Each row below holds a small network's activations on one input, seen along a few directions.
In each table, some parts of the input vary, and every possible input appears once, in random order.
A made-up example of a description, with smaller parts first: one of 8 places around a ring, together with either a single point or one of 9 places around a ring or (one of 2 separate values, together with one of 6 places along a line).
Shared parts are said once, and a part with two or three values counts as separate values.
(in the rows, 128 means zero)

Other details of the inputs vary at random and push rows far along three fixed directions, the same in every table; ignore that.

A family of inputs:
row 1: [120 186  96 175  84 175 141 194  57  44 103  72]
row 2: [115 211 119 162  64 166 151 153  78  68 114  77]
row 3: [123 157 125 139 172 105 143  93 152 170  90 156]
row 4: [121 139 112 142 181 125 160 112 146 177 101 183]
row 5: [122 174 103 159  97 185 162 172 105  96 113  99]
row 6: [ 75 130 140  83 128  54 107 127 100 119 107 159]
row 7: [152 130 105 160 196 160 184  98 180 194  63 156]
row 8: [ 91  98  91  47 135 101  95 122  89 128 124 138]
row 9: [170  90 164 147 107 133  94 108 165 116 201  89]
row 10: [ 81  75 149  66 110  72 111 161  75  96 124 154]
row 11: [112 119 124 113 173 107 138 135 108 136  65 165]
row 12: [129 150 122 140 175 119 174  73 159 160  71 149]
row 13: [160  68 148 142 105 153 111 138 161 121 210 107]
row 14: [131 184 103 184  99 179 172 163  68  75 109  85]
row 15: [138 154  67 115 195 163 166  61 144 204  83 164]
row 16: [165  88 168 128 116 144 101 137 149 147 221 141]
row 17: [128 119 112 127 176 146 184 108 175 193  75 167]
row 18: [ 75  92 150  59  94  50  70 152  87  80  99 139]
row 19: [108 142 138 106 157  91 132 103 119 140  60 160]
row 20: [111 131 119 111 171  99 140 135 106 140  76 177]
row 21: [168  80 160 136 107 136  71 162 130 107 215 110]
row 22: [170  88 172 125  87 120  56 136 161 118 218  99]
row 23: [125 155 121 140 183 104 141  95 161 173  81 150]
row 24: [136 207 111 184  97 169 171 129  96  91  94  76]
row 25: [171 128 152 160 115 161 114 107 207 174 210 105]
row 26: [ 88 124 127  79 123  65 100 138 120 117  80 149]
row 27: [ 77  92 155  64 103  53 106 128  98  87 127 139]
row 28: [125 199 122 153  80 139 132 147  85  76 125  96]
row 29: [101  93 145  82 131  78 123 106 149 131 116 145]
row 30: [115  85 163  86 130  59  92 118 106 114 114 135]
row 31: [121 155 112 163 104 152 155 159  68  61 132  93]
row 32: [123 126 100 143 181 137 155 118 183 192  95 168]
row 33: [ 89  83 161  64  86  59  87 143  96  90 132 125]
row 34: [106 216  87 179  76 157 145 165 104  77 108  67]
row 35: [138 132 101 147 189 157 170 109 181 191  55 169]
row 36: [ 97  72 132  85 126  85 114 153 106 116 105 151]
row 37: [137 125 161 132  85 125  93 134 144 121 212 103]
row 38: [106 105 103  63 140 114 102 104  89 140 140 146]
row 39: [142 152  69 119 204 161 161  63 141 202  79 155]
row 40: [ 93  89 120 100 143  76  95 159 110 118 118 158]
row 41: [196 114 180 153 117 147  91 103 176 154 220 111]
row 42: [174  65 145 149 137 153 119 118 184 150 194 122]
row 43: [140 167 107 163 190 135 158  83 198 197  73 148]
row 44: [136 152 113 141 178 140 159  82 196 193  45 156]
row 45: [ 72 111 155  50  97  42  81 153  80  86 118 148]
row 46: [136 127 117 149 197 126 147 114 160 183 104 165]
row 47: [180 119 166 150 108 176 116 103 205 168 193 105]
row 48: [128 128 130 128 175 103 152  81 157 153  79 143]
row 49: [175 110 152 163 113 145  88 115 194 155 210 100]
row 50: [ 90 111 157  71 116  77 105 125 115 121 106 152]
row 51: [112  96 138  93 152  77  98 155  92 114 113 159]
row 52: [166  86 166 133 126 168 120 125 174 168 200 139]
row 53: [ 88  83 155  71 114  79  98 159  71  96 130 165]
row 54: [189  94 113 130 136 182  83  96 153 158 217  90]
row 55: [112 182  92 167  71 182 147 194  74  57 108  77]
row 56: [125 214 101 181  88 172 146 153  94  68  82  66]
row 57: [119 202  35 150  98 195 141 149  65  80 102  58]
row 58: [108 190  91 172  87 185 189 169  83  65 119  81]
row 59: [121 146 131 122 155 120 172  81 159 178  71 158]
row 60: [125 171 104 152  93 168 146 181 103  92 135 100]
row 61: [140 226 101 185 108 167 155 145 106  91  92  76]
row 62: [143 187 101 189 119 206 202 136 124 132 110 106]
row 63: [179  75 166 150 120 149 104 136 137 129 205 105]
row 64: [ 96 148 122  90 144  88 134 121 143 147  68 158]
row 65: [102 198 113 157  60 147 159 150  68  42 124  67]
row 66: [156  95 153 144 134 153 117 129 177 172 216 140]
row 67: [181  97 161 145 136 154 113 121 164 164 207 149]
row 68: [152  92 149 141 108 148 100 152 158 139 225 118]
row 69: [198 109 113 141 151 191 101  85 156 173 210  93]
row 70: [191  93 170 160 128 175 109 124 156 149 211 124]
row 71: [ 90 144 137  83 130  72 122 124 108 125  85 163]
row 72: [174 125 167 162 105 143  97 106 167 146 226 112]
row 73: [134 185 117 172  98 158 168 113 115  93 123  92]
row 74: [ 86 101 136  92 137  77 111 150  95 123 135 172]
row 75: [152  70 169 129  92 140 107 140 124 102 236 114]
row 76: [ 98 115 108  99 147  89 118 159 106 117  75 162]
row 77: [111 117 159  93 117  84 102 116 106 115 115 152]
row 78: [141 146 116 146 185 132 171  74 188 192  45 148]
row 79: [116 171  90 172  74 168 153 192  64  50 104  68]
row 80: [137 194  91 188 111 185 186 113 161 121  94  80]
row 81: [132 142  96 159 204 140 164 110 177 193  75 168]
row 82: [109 108 156  89 137  70  91 122 106 113  96 143]
row 83: [177  61 170 146 118 141  95 133 140 111 232 103]
row 84: [ 97  92 135  90 126  65 105 118 125 103 100 136]
row 85: [172 102 121 115 120 189 101  96 154 169 231 100]
row 86: [ 85  74 150  70 110  57 102 159  48  79 121 161]
row 87: [136 193  97 197 126 178 163 156 101 110 131 103]
row 88: [101  89 147  87  98  67  87 139 102  91 112 121]
row 89: [104  99 142  92 107  82 107 127 126 117 105 128]
row 90: [118  95 148 100 140 103 118 133 104 131 122 173]
row 91: [196 125 158 166 127 163 100 105 199 162 191 102]
row 92: [115 200 117 163  59 149 152 151  59  51 112  71]
row 93: [162  67 156 143 108 140  94 145 132  95 214  98]
row 94: [125 153 123 128 170 136 189  74 189 202  60 159]
row 95: [ 80  67 138  68 117  71 111 158  90  86 131 148]
row 96: [118 152  54 109 155 163 143 105 126 160  87 122]
row 97: [129 150 106 133 188 151 185 109 180 204  76 184]
row 98: [ 87  91 125  75 125  73  96 171  94 103 105 160]
row 99: [100 113 118 110 162 100 162 116 109 128  84 175]
Each input here is: one of 9 places around a ring, together with either a single point or (one of 2 separate values, together with one of 5 places along a line).
Changing only the place on the ring of 9 turns row 93 into row 95. The same change can be made to row 43. Which row results? -> row 25
Changing only the place on the ring of 9 turns row 88 into row 89. The same change can be made to row 57. Which row results? -> row 96
Which other rows does row 80 become when the place on the line of 5 takes its other values? List them by row number. -> row 18, row 26, row 34, row 89
Which other rows agree with row 62 in the place on the ring of 9? List them by row number. -> row 2, row 6, row 16, row 38, row 53, row 59, row 65, row 71, row 74, row 75
Which other rows does row 49 become when the place on the line of 5 takes its other values? List them by row number. -> row 22, row 44, row 84, row 88
Which other rows does row 29 become when the choice among 2 separate values takes its other values? List them by row number. -> row 95
Which other rows does row 67 become when the place on the ring of 9 takes its other values? List them by row number. -> row 16, row 20, row 21, row 51, row 60, row 76, row 97, row 98
Which other rows agree with row 66 in the place on the ring of 9? List them by row number. -> row 10, row 27, row 37, row 45, row 50, row 52, row 58, row 85, row 94, row 97
